Each row below holds a small network's activations on one input, seen along a few directions.
In each table, some parts of the input vary, and every possible input appears once, in random order.
A made-up example of a description, with smaller parts first: one of 5 places around a ring, together with either a single point or one of 11 places around a ring or (one of 3 separate values, together with one of 4 places along a line).
Shared parts are said once, and a part with two or three values counts as separate values.

A family of inputs:
row 1: [ 2.00  1.72  1.25  4.88 -3.10  1.62 -1.41  3.45  1.43 -4.49 -1.10 -2.61
  3.07  1.50 -2.31 -0.39 -2.25 -2.83]
row 2: [-0.64 -2.89 -1.21 -1.40  0.27 -5.24  1.33 -2.16 -0.37  0.64  2.15  4.36
 -0.53 -4.61  0.73 -0.14 -3.65  3.86]
row 3: [-1.70 -1.32  1.16 -0.09 -7.93 -1.24  0.18  4.94  0.25 -5.47 -1.80 -0.94
  4.40 -0.49 -2.47  2.39  0.58  1.70]
row 4: [ 2.91  1.05 -2.65  0.73  3.02  2.96  1.19  0.42 -1.89  2.50 -1.40 -0.57
 -3.93  6.30  0.95  0.91  5.78 -0.73]
row 5: [-1.73  1.09  2.39 -0.77 -4.17  0.82 -3.15  4.02  1.34 -2.49 -1.27 -2.51
  4.71  0.03 -0.51 -0.87 -3.22 -3.62]
row 6: [-1.62  0.48  2.00 -5.59  3.54  4.50 -0.95 -1.66  0.24  4.83 -1.57 -1.01
 -3.07  1.02  3.27 -2.29  4.00 -5.76]
row 7: [ 0.95  0.63 -2.62  6.11  3.05 -2.98  2.71 -3.56  1.36  2.12  3.66  3.69
 -1.75 -0.65  0.15  0.19 -4.14  3.97]
row 8: [-0.15 -2.34 -0.07 -5.09  0.29  0.76  1.90  0.37 -2.41  1.64 -2.98 -1.15
 -1.38  1.45  3.02  0.51  6.37 -0.38]
row 9: [ 0.26  0.99 -0.05  4.58 -6.41 -0.53  0.65  5.88 -0.08 -5.37 -2.28 -1.82
  2.51  0.26 -4.96  2.35  0.96  4.00]
row 10: [ 2.54  1.83  0.18 -1.68  4.82  4.68 -0.31 -1.30 -0.19  2.52 -0.33 -1.11
 -4.38  3.56  2.49 -0.75  4.52 -4.64]
row 11: [ 2.67 -0.02 -2.42 -2.04  1.77  1.56  1.81  1.71 -2.83  1.82 -2.47 -1.93
 -2.88  3.39  0.68  2.08  6.32  1.94]
row 12: [ 1.27  2.12 -0.18  7.21 -4.84  0.62  0.24  4.36  0.92 -5.07 -2.61 -1.13
  2.17  3.48 -4.28  0.89 -0.38  1.82]
row 13: [-2.11 -1.19  0.16 -2.04  2.93 -1.57 -2.47 -5.81  1.53  3.17  3.67  1.68
 -2.16 -3.96  1.63 -2.40 -6.15 -0.69]
row 14: [-1.28  0.00  2.46 -7.94  2.92  2.42  0.22 -1.52 -1.64  2.80 -1.80 -1.17
 -0.74  0.93  1.69 -1.40  4.86 -3.73]
row 15: [-2.81 -0.01  2.75 -1.14 -4.79 -0.64 -2.62  3.37  0.75 -4.04 -1.15 -2.05
  6.70 -1.02 -1.85  1.12 -0.59 -2.28]
row 16: [ 0.57 -0.69 -2.52  3.77  2.23 -3.50  2.45 -1.23 -0.01  1.41  2.57  4.01
 -0.90 -3.89 -0.34  1.11 -3.49  6.30]
row 17: [ 1.11  0.32 -0.42  2.90  4.12 -0.98 -0.11 -5.69  1.27  1.83  5.20  1.72
 -2.72 -2.27  1.24 -1.21 -5.80  0.40]
row 18: [-2.23 -1.76 -0.20 -2.41  2.31 -3.26 -1.64 -5.61  0.33  1.63  3.54  2.56
  0.86 -5.02  0.87 -2.11 -3.73  0.65]
Changing only one part turns row 6 into row 13. The same change can be made to row 14. Which row results? -> row 18
Describe the family of inputs behind these rows. -> one of 3 separate values, together with one of 6 places around a ring
Which other rows does row 4 become when the choice among 3 separate values takes its other values? List them by row number. -> row 7, row 12

A family of inputs:
row 19: [ 1.08  1.11 -0.59  2.54  2.29  0.91 -0.44 -1.61  0.94  1.43  1.31  0.33
 -1.48  0.73  0.67 -0.85 -1.79 -1.10]
row 20: [-0.14  1.24  0.47  5.59 -6.58 -0.78 -0.09  5.63  1.02 -5.88 -1.86 -1.29
  4.61  0.50 -4.59  1.86 -1.30  2.41]
row 21: [ 1.14  0.46 -0.30 -1.40  1.91  1.89  0.61 -0.14 -1.02  1.31 -0.98 -0.91
 -1.88  2.06  0.81  0.16  3.50 -0.98]
row 22: [-0.21  0.22  1.23  2.68 -7.63  0.31 -0.93  6.40  0.35 -5.94 -3.33 -2.85
  5.35  1.54 -2.82  1.86  1.10 -0.28]
row 23: [-0.58 -1.22 -0.51 -0.90  1.21 -2.51  0.48 -2.10 -0.15  0.84  1.92  1.95
 -0.05 -2.63  0.60 -0.19 -2.27  1.79]
row 24: [-0.26 -0.95 -0.45 -3.35  0.92  0.01  1.05  0.07 -1.38  1.60 -0.97  0.24
 -1.54 -0.02  0.98  0.43  2.77  0.94]
row 25: [ 0.69 -0.87 -1.65  0.22  1.48 -1.47  2.04 -1.14 -0.83  1.41  0.64  1.83
 -2.24 -0.41  0.52  0.57  0.41  3.05]
row 26: [ 1.97  0.57 -1.82  2.08  2.40  0.40  1.25 -1.23 -0.48  1.29  0.62  0.65
 -2.65  1.84  0.27  0.37  1.03  1.24]
row 27: [-1.59 -0.19  1.68 -2.78  0.55  0.69 -1.66 -1.65  0.63  0.78  0.46 -0.36
  0.37 -1.12  0.91 -1.55 -0.92 -2.83]
row 28: [ 0.13  1.00  1.00 -0.86  1.69  2.31 -0.82 -0.62  0.48  1.32 -0.29 -0.87
 -0.73  1.31  1.14 -1.11  0.82 -3.37]
row 29: [-1.80 -1.25  0.63 -4.38  0.53 -1.10 -0.36 -1.09 -0.64  1.13  0.25  0.50
  0.55 -1.74  0.95 -0.41  0.10 -0.22]
row 30: [-0.44 -0.12  0.31  0.57  1.23 -0.65 -1.11 -2.52  1.07  0.72  2.21  0.78
 -0.31 -2.06  0.58 -1.14 -3.43 -0.65]
Describe the family of inputs behind these rows. -> one of 2 separate values, together with either a single point or one of 5 places around a ring
Which other rows does row 19 become when the choice among 2 separate values takes its other values? List them by row number. -> row 28
Which other rows agree with row 23 in the choice among 2 separate values? List them by row number. -> row 19, row 20, row 25, row 26, row 30

A family of inputs:
row 31: [-0.04  0.23  2.83  5.68 -4.92 -0.55 -0.46  3.29  2.05 -4.15 -0.71  0.18
  5.54 -0.66 -0.36 -0.14 -5.46 -1.64]
row 32: [ 0.72  4.36  1.40 -3.18  6.38  2.99  2.88 -1.83 -0.43  3.33  0.19 -0.31
 -3.67  3.66 -0.84 -0.70  3.63 -0.94]
row 33: [-5.73 -0.82  2.63 -4.34 -0.78 -0.71 -1.64 -1.70  2.24  1.07  1.57  0.61
  2.31 -5.55  0.21 -1.48 -3.35  0.16]
row 34: [-0.98  0.02  1.57 -8.23  2.37  2.01  2.44  1.42 -2.64  0.97 -2.63 -0.12
 -0.50 -0.32 -1.22  0.33  5.81 -0.20]
row 35: [ 0.10  3.09  1.40 -0.21 -3.67  3.44 -0.14  5.40 -0.21 -4.74 -2.17 -2.34
 -0.15  2.71 -5.55  1.90  5.40  0.53]
row 36: [ 0.83  0.48 -2.67  3.42  3.86 -0.60  1.95 -3.95  0.04  3.37  1.24  3.70
 -5.84 -0.88  0.65 -2.62 -1.72  4.05]
row 37: [-1.59 -2.35  1.79 -2.94 -2.37 -1.66 -1.87 -1.24  1.09  0.59  2.50  1.25
  1.19 -4.06  4.21 -0.94 -4.52 -1.17]
row 38: [ 0.30  1.27 -2.50  5.78 -3.55 -1.58  0.80  5.65  0.65 -1.71 -2.81  0.85
  1.19  0.33 -2.85  2.05 -2.66  6.02]
row 39: [ 4.42 -1.26 -2.43  2.76  5.60 -4.58 -1.56 -9.15  0.09 -1.97  6.33  2.43
  0.38 -2.92 -1.67  0.76 -3.51  3.66]
row 40: [ 2.50 -0.34 -2.83  0.31  3.94  2.35  0.81 -1.95 -0.19  4.03  0.50  0.58
 -2.44  4.98  4.65  0.60  3.81 -4.11]
row 41: [ 1.81 -0.03 -2.81  5.69 -2.13 -6.47  0.79  2.27 -1.62 -5.83  4.51  0.14
  8.70 -0.71 -4.48  1.67 -4.30  4.47]
row 42: [ 3.31 -0.80 -0.95  3.92 -6.07  2.68  0.48  3.37  0.10 -3.34 -3.39 -5.34
  0.86  3.71  0.50  2.58  4.45 -1.34]
row 43: [ 2.12 -3.27 -1.18 -4.08 -0.61 -1.11  0.78  1.14 -1.90  2.57 -2.56 -1.01
 -0.59  1.27  5.33  1.18  6.00 -3.10]
row 44: [ 1.83 -0.75 -1.34  6.24 -4.97 -1.77  1.96  4.46  2.21 -3.37 -2.00 -0.20
  2.58  0.08  0.60  1.55 -4.46  1.71]
row 45: [ 1.55  2.06 -1.20 -0.02  6.15  2.67  3.09 -1.71 -1.62  3.84 -0.31  1.25
 -3.60  4.80  2.35  0.25  5.48  0.46]
row 46: [-0.60  3.25  0.12  1.41  3.86  0.04  1.78 -4.23  1.27  4.33  2.06  2.16
 -4.79 -2.93 -2.53 -2.77 -2.58  2.56]
row 47: [-2.22  1.90  1.79  1.41  4.42  0.85 -1.70 -3.67  2.11  3.25  2.98 -0.20
 -2.51 -4.51 -0.72 -2.63 -4.84 -1.44]
row 48: [-4.03  2.24  3.52  4.29 -3.87 -1.00 -1.56  3.65  3.19 -3.70 -1.12  1.07
  5.78 -1.79 -4.09 -0.29 -3.71 -1.03]
row 49: [ 2.15 -1.94 -2.99  3.31  2.66 -0.56  0.88 -3.20  1.30  2.00  3.04  3.41
 -5.07 -1.46  3.68 -1.61 -3.57 -0.50]
row 50: [ 1.13 -0.40  0.20  2.34  3.33  1.15 -2.31 -3.29  1.25  2.28  4.16  1.30
 -2.55 -3.08  2.73 -1.69 -5.82 -2.73]
row 51: [-2.20  3.63  0.17  3.74 -3.87 -1.19  0.07  5.08  2.26 -1.77 -1.51  2.17
  2.79 -1.04 -6.15  1.50 -2.37  3.42]
row 52: [-4.21 -0.85  0.71 -3.97 -0.68 -1.18  1.73 -1.35  0.50  2.65  0.54  2.61
 -1.07 -3.89 -2.55 -0.52 -1.77  3.92]
row 53: [ 0.65 -2.42 -0.05 -4.42  2.38  0.35  2.69  2.07 -4.21  2.33 -3.27  0.12
 -1.77  1.03  1.96  1.80  7.38  1.40]
row 54: [ 1.67 -0.38  2.16  2.59 -6.56  3.41 -2.50  1.84 -0.31 -4.60 -2.93 -4.81
  2.99  4.23 -0.95 -0.51  2.32 -4.53]
row 55: [ 2.04  1.20 -0.83  3.01 -3.57  3.25  0.45  5.80 -1.67 -3.27 -3.09 -3.85
 -0.78  3.15 -2.15  3.64  6.19  3.02]
row 56: [ 1.71  0.65 -0.59 -1.46  4.05  3.47 -3.18 -2.28 -0.42  3.71  0.90 -1.54
 -0.93  4.67  3.29 -0.66  0.48 -6.23]
row 57: [-2.55 -0.14  1.61 -8.88  1.29  1.85 -2.02  0.30 -1.00 -0.04 -2.91 -2.39
  2.34 -0.71  0.79 -1.96  3.67 -3.84]
row 58: [-0.73 -3.04 -1.98 -1.60 -0.06 -7.48 -0.22 -6.38 -2.77 -3.49  5.44  1.64
  2.90 -3.57 -0.52  2.95 -3.41  4.54]
row 59: [ 0.96 -1.44  0.59 -6.49 -1.23  0.79 -3.03 -0.05 -1.75  1.44 -2.14 -1.91
  2.16  0.73  4.38 -1.04  3.13 -5.27]
row 60: [-0.95  2.76  1.37 -3.40  6.06  3.17 -1.76 -1.94  0.27  2.81 -0.06 -3.03
 -1.85  3.29  0.26 -1.86  0.92 -4.82]
row 61: [-0.20 -4.67 -1.11 -1.44 -2.40 -4.07  1.21 -0.39  0.74  1.03  1.25  2.27
 -2.60 -2.12  4.73 -0.11 -2.83  1.13]
row 62: [-1.70  1.48  2.97  0.16 -4.56  3.05 -2.80  3.14  0.60 -6.03 -3.10 -3.67
  2.41  3.08 -4.31 -1.09  3.49 -3.79]
row 63: [-2.05 -3.73 -1.37 -1.40 -0.50 -3.02  1.99 -0.59 -1.23  2.40 -0.50  3.00
 -3.43 -1.53  0.62 -0.12 -1.28  5.61]
Describe the family of inputs behind these rows. -> one of 3 separate values, together with either a single point or (one of 2 separate values, together with one of 5 places around a ring)
Changing only the choice among 3 separate values turns row 32 into row 35. The same change can be made to row 47. Which row results? -> row 48
Which other rows agree with row 37 in the choice among 3 separate values? List them by row number. -> row 33, row 34, row 43, row 52, row 53, row 57, row 58, row 59, row 61, row 63
Which other rows does row 46 become when the place on the ring of 5 takes its other values? List them by row number. -> row 36, row 47, row 49, row 50
Which other rows does row 54 become when the choice among 3 separate values takes its other values? List them by row number. -> row 56, row 59

A family of inputs:
row 64: [-2.34 -2.10  1.15 -5.31  1.14 -1.54 -1.46 -2.34  0.16  2.39  1.56  0.96
  1.05 -3.17  3.32 -1.27 -2.47 -2.37]
row 65: [ 3.22  1.47 -0.84  6.13 -2.24  1.97 -0.43  3.26  0.56 -2.78 -1.06 -2.39
  0.87  2.78 -0.96  1.38  0.52 -0.69]
row 66: [ 1.75  1.21 -1.26  2.44  5.04  0.25 -0.54 -4.92  0.59  2.12  3.39  1.06
 -2.36  0.91  0.78 -1.27 -2.26 -1.03]
row 67: [-1.09  2.06  2.55  0.26 -3.27  3.74 -2.58  3.54  1.30 -2.22 -2.43 -3.58
  1.99  1.40 -1.80 -0.39  0.98 -3.74]
row 68: [-1.27 -2.43 -0.76 -2.62  0.80 -3.32 -0.07 -2.87 -0.53  1.24  2.21  1.95
 -0.97 -5.05  0.63 -0.23 -2.79  3.36]
row 69: [-0.97 -1.24  0.46  0.81 -6.22 -2.27  0.86  3.32 -0.58 -5.20 -1.53 -0.42
  3.50 -0.37 -3.14  2.06  0.99  3.27]
row 70: [-2.01  0.22  2.33 -2.52 -4.40 -0.03 -1.37  4.52 -0.30 -3.60 -2.78 -2.18
  5.92  0.06 -1.99  0.68  1.47 -1.74]
row 71: [ 2.12 -0.68 -2.11 -6.19  6.58  2.64  3.11 -2.23 -3.49  6.06 -1.70  0.21
 -6.95  3.73  3.76  0.40  8.76  0.01]
row 72: [ 1.53  0.56 -1.87  6.72 -4.21 -1.14  2.15  4.41  0.33 -3.06 -1.90  0.60
  1.11  2.37 -2.47  1.98 -0.11  3.91]
row 73: [-1.49  0.09  2.19 -2.39  2.86  1.63 -1.74 -4.40  1.61  2.67  1.46  0.62
 -1.64 -0.86  2.44 -3.36 -2.05 -4.96]
row 74: [ 0.56  0.84 -1.84  2.66  3.93 -1.93  2.06 -2.30  0.35  2.39  2.79  3.18
 -2.52 -1.80 -0.56  0.02 -3.04  3.98]
Describe the family of inputs behind these rows. -> either a single point or (one of 2 separate values, together with one of 5 places around a ring)
Which other rows does row 70 become when the choice among 2 separate values takes its other values? List them by row number. -> row 64
Which other rows does row 69 become when the choice among 2 separate values takes its other values? List them by row number. -> row 68
